Each row below is a small network's average activation on inputs in which a field has the value named, seen along a few directions.
Values that are neighbours, or in one group, have similar rows; names and order tell nothing.
Random noise pushes rows far along 12 fixed directions. That doesn't count. These rows show it; they differ only by the noise:
[ -91  332 -191   11 -266  227  171 -266 -180   68   81  137   42   -4
 -223  238 -426  -91  129  164 -222  249]
[  27  230    5  130   67  268  107  -55  209   27   56 -193  -14  139
 -114 -158 -336  -46  163  264  170 -241]
[-206   94  490  284  230   52  256  -74   -9   -6  -26   61  297  -80
  448 -274 -102   19 -235   68   79   -4]
[ -63   -8 -353  -33 -173 -436 -172  -81  168   55  283 -416  252 -314
  165 -552  234 -307 -297  159   27    1]
[ -36 -173 -409  351 -497  435  -30  136   85  -56 -214 -488 -339   83
 -129 -219  121    6  192   98    0 -127]
[-175 -257 -111 -144 -130  174   88  102 -115   36  -23  373 -274  204
  196  112  204 -106  -59   96  226 -421]
[-304  224 -333  -15 -550 -141  131   90 -285 -172  118   19  187 -151
  506  -40  113   35 -252 -183 -303  274]
[-224  -75   12 -430 -174 -404  210    6   39 -423  378  110  -79 -107
  341 -278  311 -120 -125  209  296 -556]
[-183 -273  561   73  401 -152   57 -412  -54  169  207  398 -138   48
 -217  -61 -213 -690   99    8   25   22]
[ 260 -238  428 -195  379 -188   50 -120  144  -89  -87  -84   11 -267
  -66  -42  225  309 -167  181  242  152]
[ 106 -205 -146  272 -309  -39 -183 -146 -234  128 -206 -367   10   -8
  -90  -18  378  -26  -39   -8 -200  182]
[  73  220 -261   -8  226   20 -240  174  349  381   70 -154  -52  250
    9 -119 -324  -12   96 -336   78  142]
[-392 -153  158   46 -146 -604  335 -159  -96 -346  -16  -88  -51 -197
 -101 -107 -174   -2  529   69  -75   50]
[  14 -354 -232 -147  186 -187 -185  129  279  431 -278  -30 -181   87
   18  -86  225  385   85 -166  367 -118]


Values of U:
u10: [ 141 -191  393   76  162  381   69 -105   87 -150   -8  127 -218  -56
 -365  -11  -64 -118  116   69  -66   42]
u8: [ 129  402  180 -224  379 -207   53 -155 -143  -87  114  284  414 -148
 -185  299 -346    0  -23   99  -87  133]
u7: [ 130  282 -246 -350  -14  223   -2  241  205 -138  -27  103   22   36
 -117  256 -379  347  137  -72  -97  118]
u5: [ -58   69  227 -221  262  -76  -91   49   95  148  291  399 -108  270
  261   43  -97 -191 -104 -446  149 -172]
u9: [-314  623  -42 -255 -414  -86  437   97   81 -399  281  201  325 -195
  794 -217    3  507 -300  -36   97 -150]
u1: [-179   32 -115 -127   73  -96  -58 -127  254  200  168   72 -110 -175
 -258 -194 -192  -40   52 -316 -114  267]
u4: [ 238  243 -361   43  -42 -470 -441  206  221  -61  483 -577  168  -49
  -12 -332   49 -505 -133 -260 -255  153]
u3: [-254 -245 -523  -36 -514  403  234  387 -279 -438 -222  267 -431 -152
 -132  308   38   62  112  175  -61 -138]
u6: [  73  232 -375 -453 -172  134  -11   22  116 -103  267  174 -252 -134
 -362  227  -50  201   24  -61  -38  -35]
u2: [  93  199  206 -197  244   33 -124 -206  279  116  157  143  440 -323
   77 -241  -79   40 -350  102  127  121]
U is arranged as a star with 3 arms.
Question: Name the neighbours of u7, in listed order.
Answer: u10, u2
Question: Name the neighbours of u9, in listed order.
Answer: u5
Question: Name the neighbours of u3, in listed order.
Answer: u8, u6

Values of C:
c1: [-407  324 -635 -226  148 -444  -30  461 -106  346  180  492  319   65
  592  220 -359  -73 -165 -311  -19   51]
c2: [ -32 -174 -283 -369   47 -376   93  -82  -33  147   47  260    7 -501
 -223  224 -131  -50 -182  195  -85  678]
c6: [-185  251  -42   22  -54 -187   40 -376  -74   53  316   13  144 -143
  -90 -213 -129 -234  -45  -36 -171   32]
c7: [  23 -104   32  129 -230  191  -44  -62  276 -231  -15 -444 -172  -93
  -35 -449  116   18  121   -8   82  -65]
c5: [  51  184   66 -113   79  -34 -157   79  -52   82  238  115  276  149
  350 -152  327 -225 -398  -78   39 -317]
c4: [  19 -508 -323 -367   84 -391 -102  208   94  138 -178  241 -109 -136
   78  219  291  246   10  154  335 -108]
c8: [ -42   26 -153  330  125  -61  -83   57  394  289 -298 -520  195  -99
 -182 -461 -128  366  299   55  188 -121]
c9: [-109    6   51 -155  301  -76 -122  452  261  -28   27  104 -346  671
  193 -109  -37  -52  425 -450  371 -872]
c3: [  85 -275  334 -132    4  -22    5 -269  -87    8 -154  194  -43  -68
  -96  137  195  138  -69  -15  -59  149]
c10: [  89 -362 -312  136 -145  214  -69   29  223  339 -354 -200 -237  -70
 -179  -14  146  447   11   96  204  175]
C is arranged as a ring.
Question: Going along C from c1 by way of its neighbour c2, in what order are c5, c8, c9, c10 met?
Answer: c10, c5, c8, c9
Question: What is the length, in steps, of the shortest route from c6 to c7?
Answer: 5

Values of N:
n2: [ 117 -112  178 -152  238 -152  -23  -58   16 -135  143  138 -126   15
 -361   84 -132 -235  254   30 -137  -45]
n4: [  -7 -415  342  342  163 -114  414  414 -390 -574 -471  -83  218 -376
  321  208  195  213 -165  554   16  120]
n10: [  74  226  -72 -707  -42 -230 -129 -385   47  192  322  228  166 -167
   13 -134  488  261 -465  -19  341 -442]
n7: [ 141 -152  -62  478 -455  217   46 -124 -320 -105 -345 -478 -165  -82
 -188  108  295  309   83   19 -220  271]
n9: [-131 -120 -140 -111 -123   -1 -174 -261  285  207  260   45  -62   -3
   61 -473  141 -417 -127  107  192 -293]
n3: [ 512 -555  559 -230  256   39   23   77 -297 -542 -282   93 -275   26
 -240  538  427   54  -36  349   81  -31]
n5: [ 212 -269  -70 -239  282 -508 -140  545 -194 -496  -84  -92 -201  320
 -151  552   69 -213  491  181  101 -400]
n8: [   5   48 -164  158 -334   -3   47 -231  137   44  -63 -274  213 -268
 -195 -162 -172   89   68  221 -175  456]
n1: [  25  -36  237 -150  183  455  107 -220  448  205  284  167 -259 -437
   77 -352    6  145 -637 -181  161  558]
n6: [ 107  346  -20   27 -247  354  135  176 -714 -215 -123  327  235  334
   98  794   53    3   36  312 -334 -286]
N is arranged as a star with 3 arms.
Question: Name the neighbours of n7, in listed order.
Answer: n4, n1
Question: Name the neighbours of n8, in listed order.
Answer: n9
Question: Name the neighbours of n10, in listed order.
Answer: n5, n6
